A small network was trained on made-up records. Each row is its average activation on records with the value named, seen along a few directions.
Related values have similar rows: they may be neighbours, one step apart, or belong to one group.
(in the rows, 500 means zero)
Strong random noise was added to every row along 14 fixed directions; ignore it. To show where, here is one row again and again, with new noise each time:
583 262 412 674 414 487 623 713 475 574 579 493 536 517 619 349 636 444
 442 331 341 521 398 576
422 652 547 550 497 515 336 476 445 640 553 508 524 692 523 577 363 576
 666 534 522 603 596 600
594 555 394 573 350 428 524 443 369 537 442 554 470 543 598 560 631 601
 520 452 470 449 519 367
804 385 458 346 455 670 610 691 433 505 610 514 349 437 448 397 573 574
 477 426 494 537 376 464
357 735 661 588 433 428 560 375 394 731 293 626 665 329 375 468 372 581
 426 327 415 368 505 644
632 619 657 580 503 609 538 607 540 501 517 573 631 322 252 455 431 490
 486 300 401 487 292 690
610 549 493 588 498 581 552 484 473 459 526 590 275 633 449 654 589 702
 540 651 511 539 343 479
614 546 592 324 633 564 530 436 609 301 542 433 511 444 355 300 525 457
 405 519 540 517 404 548
449 564 554 706 507 455 466 440 565 628 489 518 517 576 456 533 421 581
 539 489 373 458 392 580
522 571 571 576 441 447 667 657 418 505 536 440 377 613 575 455 560 540
 479 430 514 336 469 413
441 531 654 541 576 616 558 358 565 710 488 545 342 592 460 390 400 625
 482 429 533 533 608 419
527 538 622 424 586 611 455 548 580 420 568 468 518 543 381 440 431 551
 547 570 555 591 458 609
346 422 566 462 550 557 502 626 495 448 456 535 486 595 465 577 493 718
 532 801 616 630 480 699
475 727 518 476 372 380 363 561 350 463 510 442 710 461 505 628 388 409
 626 533 422 402 430 652
558 473 424 549 530 512 505 417 480 491 507 554 431 584 513 514 568 573
 471 546 464 583 445 562
659 379 366 442 378 415 474 672 483 500 449 433 594 352 494 572 477 623
 520 530 416 356 376 466


Values of B:
b6: 285 526 468 679 252 463 408 427 341 577 444 680 727 604 586 522 634 531
 661 599 375 662 507 637
b5: 527 597 543 509 430 584 505 634 376 532 506 598 630 522 437 426 500 582
 568 336 548 618 608 644
b4: 579 377 326 529 376 414 481 450 474 729 410 533 490 435 591 490 596 606
 476 440 463 504 593 365
b8: 713 675 512 403 436 616 371 546 451 630 527 608 532 335 369 514 515 495
 602 316 565 602 509 428
b10: 529 613 361 559 426 417 525 584 298 374 487 585 560 634 550 614 614 563
 548 499 497 514 496 616
b7: 547 554 537 395 512 561 587 415 458 431 462 511 506 554 406 495 302 707
 508 482 481 420 587 550
b3: 401 633 531 495 489 463 367 614 537 671 473 555 455 429 452 531 656 458
 573 577 632 578 404 437
b2: 473 467 571 565 147 592 497 485 339 639 573 590 551 521 576 465 549 484
 714 575 284 526 406 495
b11: 363 383 503 470 584 495 537 594 567 361 503 492 641 503 460 427 503 441
 452 547 514 558 506 658
b9: 219 526 654 629 337 498 651 802 342 495 438 569 622 405 576 607 567 302
 529 387 588 414 603 502
b1: 614 521 658 272 150 705 535 475 304 429 559 548 531 331 421 496 424 604
 706 860 267 491 202 587
B is arranged as a line.
Q: Going along B from b4 by way of its neighbour b1, in what order are b6, b10, b7, b3 met?
A: b3, b7, b10, b6
Q: Name the neighbours of b9, in listed order.
A: b11

Values of M:
m7: 748 507 558 507 548 617 387 586 703 580 652 476 517 490 295 306 524 498
 592 365 415 586 283 467
m11: 448 592 553 437 279 515 456 431 346 526 413 593 537 373 515 607 612 522
 591 712 470 512 413 455
m10: 603 429 470 388 415 594 505 277 422 469 515 539 591 312 495 401 470 359
 453 479 309 589 448 600
m5: 516 510 495 476 445 551 442 481 542 174 374 597 672 275 388 720 652 425
 505 588 614 564 481 425
m9: 638 455 487 333 434 593 571 584 454 483 530 502 480 318 386 550 314 528
 505 477 414 342 374 508
m6: 250 628 455 688 508 291 357 713 481 670 605 469 472 710 631 576 627 326
 618 597 535 500 360 574
m2: 660 649 555 419 597 582 594 434 469 283 576 472 420 626 448 374 573 468
 448 376 594 535 587 452
m1: 473 326 578 582 461 590 478 418 667 371 502 435 534 470 526 614 367 563
 575 636 462 498 559 404
m3: 338 805 690 350 529 515 355 340 456 607 504 494 612 579 383 416 293 498
 629 568 498 514 532 643
m8: 503 411 603 517 340 594 669 443 359 457 506 531 714 468 566 207 454 515
 451 357 333 574 596 746
m4: 671 356 370 124 429 549 442 562 331 678 566 424 553 437 538 267 356 569
 514 515 377 550 537 652
M is arranged as a line.
Q: Going along M from m8 by way of its neighbour m1, in what order are m7, m9, m6, m2 met?
A: m2, m7, m6, m9
Q: Name the neighbours of m11, in listed order.
A: m10, m4
